Each row below holds a small network's activations on one input, seen along a few directions.
Each table varies a few parts of the input and shows all the possible inputs, shuffled.
A made-up example of a description, with smaller parts first: one of 5 places around a ring, together with either a single point or one of 9 places around a ring or (one of 3 separate values, together with one of 6 places along a line).
Shared parts are said once, and a part with two or three values counts as separate values.

Other details of the inputs vary at random and push rows far along three fixed directions, the same in every table; ignore that.

Table:
r1: [ -5  -1  -9 -10   4   6   0  -6  -3 -16  12  -8  -1  12]
r2: [-22  -2  -5 -21   4   5  -2   2 -19  -5  -7  -3  -3   4]
r3: [ 19  -1   0  16  -6  12   9 -14  -4 -24  19 -13  14  11]
r4: [ -1   5 -10   3  11   6  -7   8  -4  -5 -15  18 -18  20]
r5: [ 33   2  -5  42 -19  -4   5   8  27   5  19   3  20   1]
r6: [  9   0  22   9  -8   9  13 -31 -13 -28  29 -20  23   4]
r7: [ -3  -1  -5  -8  -5   9  -1  -2 -14 -17   7   0  -4   7]
r8: [ 12   5  -6  16 -11   2  -8   5  -1  -8  14   5 -12  27]
r9: [ 22  -1  -3  25 -10 -11  -6  11  21  10  -6   6  -3  -3]
r10: [ -9  -2  17 -14  -6 -20  -1   6  10  18   3   0   6 -21]
r11: [  9  -2 -20  18  -8   5  -8   5   0 -18  11   4  -7  18]
r12: [-13   4  15 -34   8  11  18 -17 -13  -7  -3 -18  10  -6]
r13: [ 12  -2   4  15 -11  -8   7   0  15   4   5  -2  19 -17]
r14: [ 17   0 -10  25  -7  10  -4   1  -5 -11  -2   3  -1  23]
r15: [  0   4  20  -4  -5 -16   7   4  13  22  -8  -4   9 -19]
r16: [  1   1  -1  15  -3 -13  -4  16  21  21 -19   3  -3 -10]
r17: [-12  -6   3 -13  -4 -16   4   6  12  12   4  -2  15 -26]
r18: [  6  -5  12  19  -8  -4   4  -6  18  18  21   6  16 -15]
r19: [ -3   1 -12   5  14   5 -10   8  -5  -3 -16  16 -13  23]
r20: [-17   0  23 -27   6   6  11 -17 -20 -10  -8 -17   4 -10]
r21: [ 11   5  -2   1 -11  11   6 -12  -4 -18  32  -4  10  18]
r22: [  8  -1 -17  -3  10  11  -3   6   4  -9 -18  -4 -20  19]
r23: [-10  -1 -15  -4  26   2  -7  14 -11   4 -26   3 -27   4]
r24: [-14  -6   6  -8  -7 -18  -1   5  10  12   0   1  11 -27]
r25: [ -2  -3  14  -6  -7 -11   6   4   9  15 -13   0  12 -29]
r26: [  0   0  13 -12  -2  15  14 -19 -18 -21   7 -13  12  -3]
r27: [ -1  -4  10  -8  -4 -11   7   3  12  13 -10  -3  13 -32]
r28: [  0   1  -8   2   8   2   3 -18 -12 -10   3   0  -5   7]
r29: [ -3  -1  15  -1  -5 -15   4   3   9  22 -10  -3  16 -20]
r30: [-23  -3  20 -30  18   3   8 -19 -15 -13  -2  -2   6 -10]
r31: [ -1   3  17  -4  -8 -14   7   3  10  20  -9  -1  11 -23]
r32: [ -3   4  11  -6   3 -10  -5  -1  10  28   0   4  19 -26]
r33: [-23  -4  -2 -19   3   4  -5   1 -19  -5  -9  -2  -4   4]
r34: [  0   4   7   8   4   6   2  -4  -4  -9  -1 -12  -6  15]
r35: [-20  -5  15 -21   8   6  10 -17 -18 -14  -9 -18   8 -14]
r36: [ 35   8  -6  37 -20 -13   3  -4  18  13  23  19  13   0]
r37: [  2  -3  -1   6  -2  -6  -4  13  17  32 -10  17  -8 -13]
r38: [ 36   0  -5  37 -19  -4   4   7  21   7  17   6  23   5]
r39: [-12  -4  13  -8  -4 -23  -2   5  14  16   4  -3   7 -21]
r40: [ 20   1 -15  17   1  11   0  -1   9 -16   3  -6  -4  23]
r41: [  2   2 -10   7   2 -18  -2   7  10  29 -14  16  -1 -10]
r42: [ -6  -2 -12   3  -4 -13  -4  22  19  19  -5   7   0 -12]
r43: [ -5   3 -13   0  -3   3 -12  11  -8  -3  -9   7 -23  20]
r44: [-13   3  -2 -17  13  11   7  -3  -3  -5 -14 -14  -4   4]
r45: [  0   4  15  -4   5 -14   9   7   4  27   2   6  12 -29]
r46: [ -2   0 -10  -5  -7 -12  -3  21  14  20  -7  10  -2 -12]
r47: [ 36   3  -2  46 -11 -11   0   9  17  17  28  15  20   0]
r48: [ -6  -1 -14 -16  13  10  -1  14  -7  -2 -35  -2 -23   8]
r49: [  3   3   4  17 -13   4  -1 -11  -5 -18  31  -6   9  14]
r50: [-19   2  14 -32  12   2  14 -27 -25  -5  -1  -6   2 -14]
r51: [  5  -7  19   8  -3  16  11 -35 -12 -20  39 -10  19   3]
r52: [  1   0  18   3 -15   6   6 -26 -19 -22  41 -11  26  11]
r53: [ 15  -2  -4  19 -12 -19 -12  17  24  12   7  10  -7   0]
r54: [ 11  -1 -18  14  -7   7  -6   8  -4 -10  12   5  -1  25]
r55: [ 13   5   4  23   4   9   7 -11 -10 -12  29  -3  10   8]
r56: [ 12  -2 -17  13  -9   6  -8   5  -1 -18  11   6  -9  16]
r57: [-31   0  20 -27   7  -1   5 -13 -17  -7   9 -18   3  -4]
r58: [ -1   5 -22  10  11   2  -4   0  -5   1 -14   9 -22  16]
r59: [  8   4 -17   2   4  14   0  11  -5  -7 -19   0 -17  19]
r60: [ -9  -4   7 -19  -7 -13   5   7   8  14   3   1  13 -27]
r61: [ 12  11  18   2  -5  17   5 -32 -16 -17  38  -9  24   2]
r62: [ -1  -5 -22  -5   4   6  -9  13  -4 -10  -8   3 -21  15]
r63: [  5   4 -15   0  14  10 -18   3  -3  -2 -14   5 -22  10]
r64: [ -3   0 -12   4   2  -1 -15  13  -5   0  -7   4 -21  28]
r65: [  0  -2 -21  -8   6   6  -9   9   1 -10  -5   2 -21  19]
r66: [-10  -2   5 -18  -4 -14   4   5  12  20   6  -1  19 -18]
r67: [-12  -4  10 -15 -10 -16   0   6   6  13  -1   5  10 -28]
r68: [ -7   2 -23  -2   6   7  -8  11   3  -5  -5   1 -18  21]
r69: [ -8  -2 -13 -10  26   3  -7  14 -12   5 -26   5 -30   2]
r70: [-21   2 -11  -8  23   3  -9  12  -2   2 -31  13 -23  10]
r71: [  2  -7  -1   3   1  -7  -6  13  18  29 -13  17 -11 -15]
r72: [ 22   6  -6  19  -5  -6 -14  10  22  20   2  16   1  -9]
r73: [ -8  -2   7 -22  -4 -13   5   4  13  15   5   0  13 -23]
r74: [ 18   2  -2  14  -4   4   6 -26  -9 -18  24   2   5  10]
r75: [ 21   1  14  16  -7   6   5 -16  -4 -22  21 -12   6  16]
r76: [ 18   2 -13  22  -6  12  -1   3  -4 -11  -1   2   0  23]
r77: [-10  -3  14 -14  -4   3   2 -19 -17 -21  20 -12   5   0]
r78: [ -5  -1   3   0  12   5   0 -10  -6 -16   3   5   1  10]
r79: [ -1   2  11  -7  -8  -9  11   5  10  18 -10   0  15 -27]
r80: [-15   1  27 -29   9   4  11 -16 -17  -8  -7 -19   2  -7]
r81: [ -6   6  11  -3   4  -9  -3  -2  14  24   3   1  16 -30]
r82: [  0   0  15  -7   7 -14   7   5   4  23   1   5  11 -32]
r83: [-11  -2   9 -11  13   1   1  -4  -8  -6 -17 -14 -11   4]
r84: [-16  -7 -10  -9  17  11  -9   8  -9  13 -26   8 -25  12]
r85: [ -6   1  -2  -5  -8   7  -2  -3 -15 -13   7   1  -3   9]
r86: [-31  -1  10 -28   4   6   9 -12 -20 -12   7 -14   9 -11]
r87: [  9   3 -16  -4   8  14  -1   7   1  -8 -19  -2 -19  21]
r88: [  0   0  -5  15  -4 -10  -4  18  19  19 -21   6  -1 -13]
r89: [-19  -6 -17 -17   9   1 -14  14  -9  -4 -27   5 -29   5]
r90: [ 11   1   6  10 -16   5  -1 -12  -9 -21  29  -2   6  14]
r91: [  2   4 -18   5  15   9 -18   3  -1  -1 -14   4 -20  11]
r92: [ 35   4   0  40 -26  -6   1   5  20   5  14  11  16  -1]
r93: [-14  -5  10  -8  -6 -20  -2   3  11  14   2  -1   9 -24]
r94: [ 14   4 -14  26  -5  12  -1   3   2 -14   0  -1  -4  18]
r95: [-25   1  11 -34   0   7  10 -12 -24 -11   6 -10   7 -10]
r96: [  1  -8 -12   4  10  12 -10   3  -2   0 -11   9 -28  14]
r97: [-24  -2 -18  -9   8   2 -13  17  -7   0 -25   4 -25   8]
r98: [  4  -3   1   2   0  10   1  -8 -10 -18  -5  -6  -4   6]
r99: [-14  -5  14 -31  10   9  15 -16 -17 -13  -5 -20   8 -14]
r100: [ 18   3   2   9  -5  14  10 -16  -3 -16  20 -11  18  21]
r101: [  7   2  -8  12   6   4  -8  10  -3  -1 -19  -1 -19  28]
r102: [  1   1   0   2   5 -15  -5  17  21  20 -17  23  -4 -12]
Description of these inputs: one of 6 places around a ring, together with either one of 5 separate values or (one of 2 separate values, together with one of 6 places along a line).
Question: The inputs of r41 and r58 match in every part but the place on the ring of 6. If r38 is changed in the same way as r41 into r58, which row does it become?
Answer: r5
Question: The inputs of r27 and r94 match in every part but the place on the ring of 6. If r30 is changed in the same way as r27 into r94, which row does it become?
Answer: r70
Question: The inputs of r6 and r29 match in every part but the place on the ring of 6. If r83 is changed in the same way as r6 into r29, which row does it become?
Answer: r101
Question: Which other rows does r1 become when the place on the line of 6 takes its other values? List them by row number.
Answer: r11, r17, r24, r39, r93
Question: Which other rows does r74 become when the choice among 5 separate values takes its other values? List them by row number.
Answer: r30, r63, r69, r96
Question: Start at r87 and move only the place on the line of 6, one step at a time. The first step leads to r48. Which rows follow, in order?
Answer: r26, r25, r20, r80
Question: Which other rows does r98 become when the choice among 2 separate values takes its other values? List them by row number.
Answer: r89

Table:
r103: [ 38   7  -4  37 -15 -20   5  16  45  48  17  26  35 -26]
r104: [-17  -5  -1   0 -13   0  -6   0 -22 -16   9   2  -7   6]
r105: [  5   6 -10  -6   2  21   0 -14 -20 -18  24   6  -4  25]
r106: [ 13  -1  -1  18  20  12  -7 -12  -5 -16 -12  -5 -22  17]
r107: [  2   3  -2   6 -12   4  -9  10 -13  -7  -3   8 -14  23]
r108: [  6  -3 -30  15  -8 -18 -16  25  24  24   6  31  -2 -14]
r109: [-25   3   3 -18  12  -4  -2  21 -13  23 -56   4 -19  -3]
r110: [ 15  -2 -18  13  -2  13  -7   5  17 -26   4 -19 -19  37]
r111: [-26  -6  16 -15   4 -14  -5 -15  -2  -2  21  -7   5 -15]
r112: [-30  -2   1 -29  25 -11 -16  16   2  22 -32   2 -35   1]
r113: [ 23  -1  12  29 -15  12  11 -23 -19 -27  11  -2  14   4]
r114: [ -9   3  35 -10  15  -9  12 -14   5  20   5 -13  18 -18]
r115: [ 18  -2 -38   2  -2   7   0  19  17  -7  -8   1  -7  15]
r116: [-22  -3  25 -36 -17  -6  20   0  -1  -5  -9 -31  27 -31]
r117: [ 10   0  11  -5   7  14  19 -33 -15 -15  22  -3  28 -21]
Question: What do these inputs look like to the network?
Answer: one of 3 separate values, together with either a single point or one of 4 places along a line
Question: The inputs of r111 and r108 match in every part but the choice among 3 separate values. If r112 is changed in the same way as r111 into r108, which row does it become?
Answer: r105
Question: Which other rows does r115 become when the choice among 3 separate values takes its other values? List them by row number.
Answer: r110, r116
Question: List by row number the other rows that have the choice among 3 separate values in common with r113.
Answer: r104, r107, r109, r116

Table:
r118: [17 -1 -1 27 -9 -6  0  5  3  0  0  9  2 -3]
r119: [ -9  -3  10 -12  12   6   6 -15 -19 -22  -6 -12 -11   6]
r120: [ -2   5   0   6  -4 -13  -2   2   2  19  16  12   9 -17]
r121: [  6   4 -32  15  17   2  -9  31   7  19 -44  23 -29  17]
r122: [ 18   1  -8  21 -22 -11 -11  20  18   5   4  11   1  11]
r123: [ 13   3 -22  21 -14  -3 -18  30  12  -2 -11  14 -25  31]
r124: [ 21   5 -13  28  -1  27  -3  -7 -15 -19   4   4 -12  35]
r125: [ 13   2  -4   1 -11   7   7  -9  -1 -20  16  -7  12   6]
r126: [ 23  -1  -9  18 -16  -1   2  -1   9 -11  19  -3   6  17]
r127: [-23  -5   4 -25  -1 -20  -3  21  13  24 -26  -2  -7 -18]
r128: [ -8  -2   2 -25   5  22  12 -21 -17 -34   9 -20   1   8]
r129: [ -6   3   7 -14  13 -17   6  12  14  32 -27  11   7 -26]
r130: [-25   1  28 -38  18  14  16 -29 -23  -7  -4 -21   5 -10]
r131: [  1   1  27  -8   3 -16  21 -13  14  19  10  -2  34 -31]
r132: [ -7   0   2 -22  -2   3   5  -6 -13 -10  -2 -11   3   0]
r133: [-19  -5  -1 -22  18  17  -5 -11 -23 -14  14  -4  -9  10]
r134: [ 10   5  -5   6  13  24   3 -17 -18 -25   2  -5 -12  36]
r135: [-19   4   0 -21  15   6  -1 -15 -23 -10  10  -4 -14  11]
r136: [-18   5 -21 -15  17 -17 -20  29   5  32 -35  22 -35  -6]
r137: [18  4  7 23 -3  8  1 -9  8  0 14 -5 11  5]
r138: [ 27   1 -25  30 -19  -3  -1  18  21   4   3  11   5   4]
r139: [ -1  -2  16   2 -25 -15   8   2   9  11  17  -2  30 -22]
r140: [-21   1  19 -23  18  -8   9  -3   5  24 -20  -9  13 -30]
r141: [ 19   0 -11  19 -11   1   2   2  16  -9  15  -7  12   6]
r142: [ -2   5   0  -8  12  12  -3  -2 -10   0 -20   0 -15   9]
r143: [ -2  -2  -4   3 -12 -17  -7  25  20  14  -9   5 -11   3]
r144: [ 22  -2   9  34 -11 -16   0   3  22   5  13   1  16 -13]
r145: [ 18   2  12  21  -2  24   4 -29 -17 -31  31 -17  10  24]
r146: [ 18   0 -34  22 -10   4 -10  22   4  -3 -13   9 -17  25]
r147: [-13  -3 -20   1   7  -4 -17   7   0  -2 -12  17 -27  18]
r148: [-16  -3  -5   1  -4  -9  -7   1  -2   6   3  16   2  -9]
r149: [ 15  -2  16  19 -15  -8   8  -6   7   9  12   2  21 -22]
r150: [-11  -2   7 -13   8 -21  -2  15   9  22 -33   6  -8 -29]
r151: [-25  -1  12 -47   9  11  13 -14 -17 -15  -7 -18   7 -20]
r152: [-16  -5  11 -28  10   9   4 -19 -18  -8  24  -3   3  -2]
r153: [  3   5   4  13  -1  -2  -2 -13  -3  -4  35  -2  11   2]
r154: [ -2  -3   5  -8  -5  -6   7   3  20   6   4 -10  19 -26]
r155: [  6   3   2   8   1  -9   4   9  13  28 -15  11   9 -18]
r156: [  8   2  -4  11   3  30   0 -19 -30 -28   4  -6 -12  30]
r157: [ 22   2  -7  22  -2  10  -7  -2  -6 -16  -2   5 -16  21]
r158: [-11  -3  23 -18   5  -8   8  -9   5  19  -9  -8   7 -27]
r159: [ -5   6 -10 -11  22  20  -3  -3 -21 -11 -26   1 -23  26]
r160: [-27  -2  -7 -19  -1  -6  -7  26  -4  12 -30   2 -19  -2]
r161: [-33  -5   1 -30   7  -6  -6  16  -3   9 -28 -11 -11  -5]
r162: [ 17  -2  -8  21 -10   4  -6   0   1   1  34  17   7   6]
r163: [-13   0 -15 -22   9  31   6  -8 -28 -34  -9 -13 -13  17]
r164: [  8   0   9  16 -18 -14  -3 -12  10  -1  35  15  24  -9]
r165: [  3   1  16  -3  -2  -5   2  -5   4  14  -5  -1   7 -18]
r166: [  1   2  -7   4  19   8   2   1  -3  -4 -13  -2  -6  14]
r167: [-28  -4   0 -15  12   6  -7 -14 -19 -18   5  -2  -6   7]
r168: [ -8  -1 -29  11   1  -6 -23  44  16  10 -36   8 -40  25]
r169: [ 19   0  -5  10 -13   5   9 -10   7 -19  23  -9  13   9]
r170: [  6  -2  16  -5  -7  -3   3 -16  -1   2  42   7  24 -15]
r171: [ 14  -3  18  13 -10 -18   5  -3  21  16   7   0  14 -25]
r172: [-21  -5  16 -29   0  -8  11  -7  -2   5   1 -22  20 -25]
r173: [ 24  -2   9  33 -11 -11  -1   1  22   9  14   0  14 -13]
Question: What do these inputs look like to the network?
Answer: one of 4 places along a line, together with either one of 3 separate values or one of 5 places along a line or one of 6 places along a line
Question: The inputs of r162 and r152 match in every part but the place on the line of 4. If r163 is changed in the same way as r162 into r152, which row does it become?
Answer: r128
Question: The inputs of r132 and r146 match in every part but the place on the line of 4. If r136 is changed in the same way as r132 into r146, which row does it become?
Answer: r120
Question: Which other rows does r149 become when the place on the line of 6 takes its other values? List them by row number.
Answer: r118, r121, r124, r155, r156
Question: Which other rows does r127 become when the place on the line of 5 takes its other values? List them by row number.
Answer: r126, r128, r143, r169
Question: Start at r138 and move only the place on the line of 4, one step at a time. The first step leads to r125. Which rows follow, in order?
Answer: r169, r141
Question: Which other rows does r153 become when the choice among 3 separate values takes its other values? List them by row number.
Answer: r133, r167
